Each row below holds a small network's activations on one record, seen along a few directions.
Records have a field called W. Each example row is followed by its value.
Other fields move the rows too, some of them a lot.
(in the rows, 500 means zero)
Strong random noise was added to every row along 12 fixed directions; ignore it. To show where, here is one row again and again, with new noise each time:
[841 592 281 638 485 706 523 643 502 518 433 310 308 415 299 421 554 566
 592 589 441 539 573 698 487 649 727 384 677 753 598]
[594 608 401 574 505 500 613 334 403 410 376 434 427 554 534 382 512 384
 609 498 707 456 432 478 677 641 512 533 412 516 521]
[761 477 404 757 525 316 581 634 561 419 250 277 321 549 379 200 458 472
 463 466 716 560 406 543 456 534 643 426 351 524 362]
[377 558 558 350 734 294 250 589 256 618 701 324 295 629 401 411 388 582
 419 480 364 769 444 413 574 261 608 537 498 348 681]
[401 443 531 626 423 555 429 679 526 333 631 343 571 255 482 652 681 723
 459 621 445 123 405 590 458 476 564 607 618 649 450]
[349 429 494 307 484 473 433 455 467 636 621 539 201 449 503 580 607 433
 360 344 355 550 354 629 486 603 402 520 671 690 523]
[291 613 431 491 547 322 706 458 292 487 479 591 578 571 616 537 233 516
 505 479 491 545 667 640 754 430 347 654 340 348 626]
[355 597 354 556 490 381 548 640 270 414 580 409 306 238 383 747 278 763
 546 521 521 504 371 432 746 319 728 529 433 449 829]
[414 512 708 403 699 422 257 622 509 671 916 413 377 533 475 520 562 618
 244 482  61 526 577 767 406 533 414 593 663 524 468]
[386 397 464 547 525 344 832 473 434 366 321 529 634 493 588 507 514 476
 395 434 738 511 277 563 311 340 325 695 507 476 424]
[860 738 569 717 753 642 654 513 417 551 719 362 434 469 434 494 507 641
 404 558 415 503 527 656 430 689 450 521 499 405 498]
[378 341 426 430 376 344 241 689 653 425 462 401 394 395 386 460 541 530
 502 506 363 516 506 620 494 415 751 482 620 742 564]
[483 578 685 496 825 300 637 421 302 483 664 410 642 613 569 473 501 559
 303 476 584 672 299 446 309 306 295 736 429 197 472]
[552 576 444 221 530 357 274 477 342 519 532 356 604 357 424 594 648 523
 530 492 589 905 424 212 447 346 516 509 370 392 683]

[537 644 465 552 607 695 813 563 265 514 571 531 826 460 594 682 443 685
 532 613 495 482 615 576 442 374 256 637 510 353 574]  w18
[483 415 368 600 414 422 282 645 539 335 270 324 448 596 425 244 454 492
 710 631 592 379 549 422 678 394 842 420 465 602 521]  w6
[282 538 333 283 473 366 557 419 380 437 491 528 794 448 573 679 432 551
 615 566 429 684 597 621 607 360 437 721 531 503 765]  w8
[329 441 422 522 269 399 547 472 508 419 383 531 462 354 552 594 500 466
 503 434 622 341 380 460 693 573 459 524 396 593 462]  w18
[619 407 228 570 456 735 641 642 277 525  90 346 378 647 444 275 574 460
 656 519 799 479 407 407 416 384 496 384 607 613 431]  w11
[668 588 348 441 458 422 590 385 456 543 388 483 340 383 463 587 476 443
 505 393 656 756 386 391 570 587 509 422 372 504 601]  w13
[337 583 645 711 575 657 650 666 234 617 703 469 424 556 521 574 404 724
 314 541 433 111 491 480 571 389 311 527 528 330 362]  w16
[643 594 408 558 661 749 813 517 480 501 524 682 695 547 443 626 302 570
 585 624 342 657 696 771 351 398 568 556 775 494 738]  w11
[525 659 530 516 578 277 392 511 419 637 728 305 429 619 496 431 500 535
 397 570 297 529 568 701 679 579 453 636 496 458 419]  w9
[751 512 163 488 238 289 439 552 567 514 244 244 461 354 429 459 694 432
 535 511 605 654 478 626 557 701 504 507 391 733 355]  w20
[609 544 420 363 525 568 492 433 327 672 381 494 297 600 486 401 560 367
 488 369 627 710 499 335 526 576 359 338 417 477 482]  w6
[449 437 418 632 341  79 508 613 600 494 386 336 496 489 518 396 459 488
 362 425 478 459 579 717 608 553 441 604 299 550 294]  w5
[563 487 529 371 556 664 345 376 505 543 598 454 403 558 455 456 711 412
 560 515 441 533 342 452 449 577 573 491 717 656 561]  w17
[295 334 527 208 355 471 529 350 760 569 620 845 484 307 621 783 559 385
 395 286 189 596 515 789 386 680 359 588 657 741 563]  w14
[491 526 438 343 336 418 225 617 431 476 439 348 699 305 469 575 699 562
 563 561 613 569 579 200 557 400 484 442 272 445 512]  w9
[679 435 758 594 638 645 502 542 819 377 526 725 680 348 491 556 430 535
 516 494 475 554 610 384 219 510 575 330 370 348 530]  w2
[292 408 615 311 478 489 342 441 570 542 550 699 460 458 573 578 474 438
 507 377 427 487 565 370 562 547 395 399 390 441 527]  w10
[319 500 781 496 645 743 380 621 348 456 769 487 857 466 643 682 645 719
 466 651 462 168 568 271 373 320 248 578 456 237 415]  w20
[507 538 598 534 617 422 437 632 458 610 683 430 527 495 514 531 436 628
 362 511 320 558 636 611 484 499 370 504 398 374 468]  w4
[341 402 564 484 517 412 565 359 582 316 413 606 633 526 581 472 507 394
 529 459 642 440 335 390 469 396 540 607 469 474 529]  w17
[287 442 378 432 132 363 508 350 523 357 383 535 608 204 626 734 705 417
 559 412 690 264 406 398 695 662 353 588 308 637 436]  w5
[717 614 656 652 559 741 558 543 601 518 455 791 505 487 426 485 201 473
 599 460 566 523 804 216 528 582 570 134 222 190 532]  w10
[531 519 370 638 450 634 748 583 242 522 358 400 457 421 510 546 538 582
 507 472 720 345 431 370 500 466 355 477 414 453 458]  w5
[169 457 552 394 478 559 496 393 324 395 632 501 679 490 618 666 628 572
 521 578 549 193 328 427 541 342 413 722 658 511 500]  w8
[474 536 532 286 483 507 227 588 428 597 738 293 739 397 488 641 846 617
 433 634 287 571 546 545 382 449 355 636 655 568 482]  w9
[490 632 373 345 409 545 377 479 490 586 623 588 358 328 441 741 365 553
 577 484 298 609 681 533 764 607 613 408 488 562 756]  w20
[400 473 476 341 560  28 250 469 493 519 767 171 335 426 410 607 657 567
 292 502 347 776 100 622 468 376 644 761 659 597 575]  w13
[479 375 302 540 332 493 536 648 450 543 274 396 389 453 519 446 596 507
 487 479 589 425 501 593 510 548 385 468 497 688 370]  w13
[714 326 568 519 327 469 158 651 757 555 369 311 356 447 389 289 796 369
 402 425 619 471 434 302 316 701 526 241 372 621 137]  w19
[633 569 445 472 507 364 567 353 373 615 421 373 459 697 573 311 632 346
 407 436 647 578 432 529 513 635 287 569 404 478 287]  w3
[572 443 369 632 583 565 547 690 363 594 449 364  20 530 282 434 367 587
 468 447 540 563 279 490 509 390 732 335 654 562 612]  w11
[531 560 800 490 687 485 512 394 652 547 848 616 680 461 609 630 554 562
 273 441 259 438 595 670 333 684 225 614 462 360 380]  w8
[259 368 291 386  42 456  89 508 735 260 272 447 663 444 503 394 674 342
 801 640 482 173 776 567 867 621 765 464 534 883 474]  w10
[471 588 737 637 641 455 253 540 447 454 630 391 484 714 439 277 369 544
 520 621 516 354 553 261 625 333 746 437 400 246 443]  w1
[526 427 686 327 540 467 283 596 486 745 730 472 198 361 345 633 661 564
 200 327 414 711 223 276 216 431 476 342 585 460 432]  w1
[894 582 423 524 544 868 588 506 617 518 542 562 469 269 372 677 567 609
 602 535 423 643 515 544 268 647 653 327 669 629 727]  w3
[691 619 299 476 461 564 424 538 376 654 495 287 422 549 431 384 622 465
 542 537 383 598 668 703 614 704 449 498 526 675 510]  w14
[515 410 695 553 613 797 551 530 662 428 549 714 729 519 572 499 500 530
 565 543 369 334 693 526 280 491 459 450 558 457 502]  w16
[627 433 617 625 445 491 533 597 729 495 430 543 687 506 583 392 625 477
 351 481 463 326 712 643 322 678 291 450 376 516 160]  w15
[521 461 438 555 389 378 357 756 643 580 496 443 323 420 352 503 366 580
 421 460 376 593 609 563 497 482 675 356 467 563 460]  w19
[474 541 154 359 239 371 637 517 408 580 254 436 761 535 585 496 620 411
 512 542 477 617 785 834 596 576 248 647 532 720 423]  w15
[642 555 575 578 649 760 497 299 678 380 475 627 592 799 462 228 413 286
 705 663 467 487 631 576 467 503 831 494 807 580 588]  w2
[343 409 374 495 544 447 628 571 567 511 365 686 268 649 426 388  85 442
 544 422 358 634 649 744 616 400 718 426 631 597 727]  w19
[569 584 582 308 386 284 147 317 853 521 650 605 544 491 494 504 513 303
 509 461 233 729 694 583 632 739 684 451 459 572 521]  w15
[811 581 297 678 388 565 617 429 640 382 280 330 602 604 352 287 634 370
 614 682 607 503 493 709 438 567 773 552 792 762 438]  w12
[508 571 629 530 556 267 345 375 497 359 574 258 801 529 669 414 698 509
 514 585 583 377 492 490 592 612 335 743 242 373 357]  w7
[434 538 552 663 456 370 107 658 623 264 718 216 659 446 424 432 543 725
 603 781 335 190 619 518 684 387 944 646 559 532 554]  w1
[447 529 565 475 584 768 479 444 324 505 470 521 574 772 479 319 522 409
 627 639 582 396 504 322 470 305 588 480 734 447 511]  w12
[403 314 373 584 359 407 576 508 601 217 150 543 565 435 468 427 411 422
 675 514 814 496 362 359 497 308 744 442 429 554 587]  w4
[323 410 551 428 577 214 528 516 508 541 511 552 443 613 491 449 312 464
 355 397 404 730 396 599 472 331 521 611 534 456 541]  w18
[276 232 488 588 534 738 621 607 535 369 342 605 391 617 523 387 434 499
 594 537 517 202 374 606 347 324 645 487 833 723 524]  w4
[483 515 513 597 607 627 570 618 295 434 420 383 729 609 543 395 486 603
 578 621 615 365 616 436 453 309 422 570 461 378 500]  w7
[407 386 547 399 542 609 443 349 438 318 471 438 590 463 540 541 695 479
 625 505 725 428 144 178 372 314 609 593 593 508 605]  w14
[512 457 430 532 353 391 647 486 593 464 482 505 398 212 460 724 618 545
 371 393 576 467 249 540 408 573 484 540 526 628 473]  w12
[787 435 660 683 672 789 519 756 703 462 485 653 519 435 324 415 345 625
 519 517 442 561 643 346 169 354 753 205 466 365 547]  w17
[362 374 594 427 755 838 450 805 155 655 505 418 580 734 519 353 517 671
 519 586 423 454 643 428 245 156 303 473 654 392 533]  w7
[645 654 566 447 637 770 730 209 400 737 550 700 329 649 657 462 520 272
 465 358 488 554 599 591 571 892  98 420 445 443 425]  w2
[606 539 621 531 580 625 508 399 674 489 545 679 548 597 552 411 437 404
 514 477 378 463 727 610 472 685 497 418 489 491 513]  w3
[ 98 190 618 685 374 352 635 835 558 508 299 655 370 531 568 412 300 569
 304 338 543 158 531 521 457 317 296 393 322 450 222]  w16
[586 645 355 455 452 501 533 615 411 714 619 545 252 351 350 723 310 605
 436 459 279 759 638 615 641 574 579 369 528 526 701]  w6

Here are new rows. What is W for each?
[651 733 450 563 463 554 524 332 315 404 568 357 650 401 549 600 627 564
 617 621 704 343 446 305 695 611 484 573 327 382 518]  w3
[654 757 456 669 596 749 677 432 301 526 747 420 400 423 418 688 477 661
 498 630 430 374 408 579 617 604 595 540 703 498 648]  w15
[353 492 550 331 612 459 427 405 261 526 547 456 498 552 579 517 550 490
 518 477 636 571 309 223 502 344 384 549 425 349 553]  w4
[562 432 652 503 576 864 320 689 434 511 536 460 616 426 527 477 672 655
 591 573 532 315 617 244 314 469 389 353 416 411 457]  w7
[399 619 414 317 379 523 656 393 381 665 505 687 659 542 547 638 481 405
 461 508 420 627 686 610 549 474 295 577 613 502 505]  w12
[729 521 516 386 577 796 403 349 506 722 528 553  42 536 450 417 630 312
 527 333 541 653 344 333 470 776 496 237 587 609 531]  w2
[582 465 355 692 377 444 782 730 367 633 365 350 401 442 510 494 585 617
 261 440 600 328 461 702 397 573 210 513 449 580 196]  w3
[818 663 434 487 601 724 480 464 508 471 585 398 734 406 433 584 605 610
 646 658 434 633 609 518 380 556 576 500 587 503 660]  w8
[572 571 706 527 685 684 478 420 442 551 731 516 475 533 534 500 608 525
 421 496 462 368 407 356 427 567 419 496 489 369 428]  w17
[185 226 621 193 511 228 359 297 718 347 370 795 523 503 589 528 416 273
 528 321 591 784 287 264 367 270 598 508 463 461 669]  w13
[591 400 759 459 743 689 395 394 714 339 462 777 656 600 515 371 400 387
 638 488 595 630 528 161 223 363 642 345 443 272 599]  w20
[375 540 514 566 374 332 456 452 465 308 481 359 745 463 528 537 573 552
 547 650 645 323 415 404 608 376 609 671 472 458 445]  w1
[678 692 723 435 674 565 286 212 600 739 837 569 238 754 528 363 559 277
 359 416 299 586 607 537 607 908 390 446 481 426 353]  w20
[357 455 614 401 486 604 501 350 503 548 502 728 453 613 600 445 466 327
 510 399 538 453 495 364 562 560 379 446 490 472 455]  w18
[550 412 453 585 434 413 552 504 510 248 141 441 775 538 450 382 514 427
 627 569 964 558 359 121 391 217 667 471 340 342 445]  w11
[499 423 651 553 480 570 452 295 801 243 597 579 501 277 601 637 649 488
 600 481 499 214 289 544 493 781 616 587 521 656 562]  w7
[807 539 607 560 493 421  20 607 674 442 613 196 515 407 362 369 745 564
 490 597 527 489 499 256 441 582 711 383 336 464 311]  w20
[154 536 584 292 372 469 277 390 446 510 467 724 711 657 663 449 346 312
 659 544 473 411 877 324 857 431 432 464 299 349 516]  w2
[319 311 646 292 421 614 324 485 603 478 581 578 648 428 552 640 779 437
 400 481 476 426 391 388 253 450 369 524 648 579 397]  w20
[523 606 268 331 339 610 435 466 216 588 477 304 623 377 503 629 787 527
 614 579 560 554 512 474 619 576 306 570 508 634 558]  w14
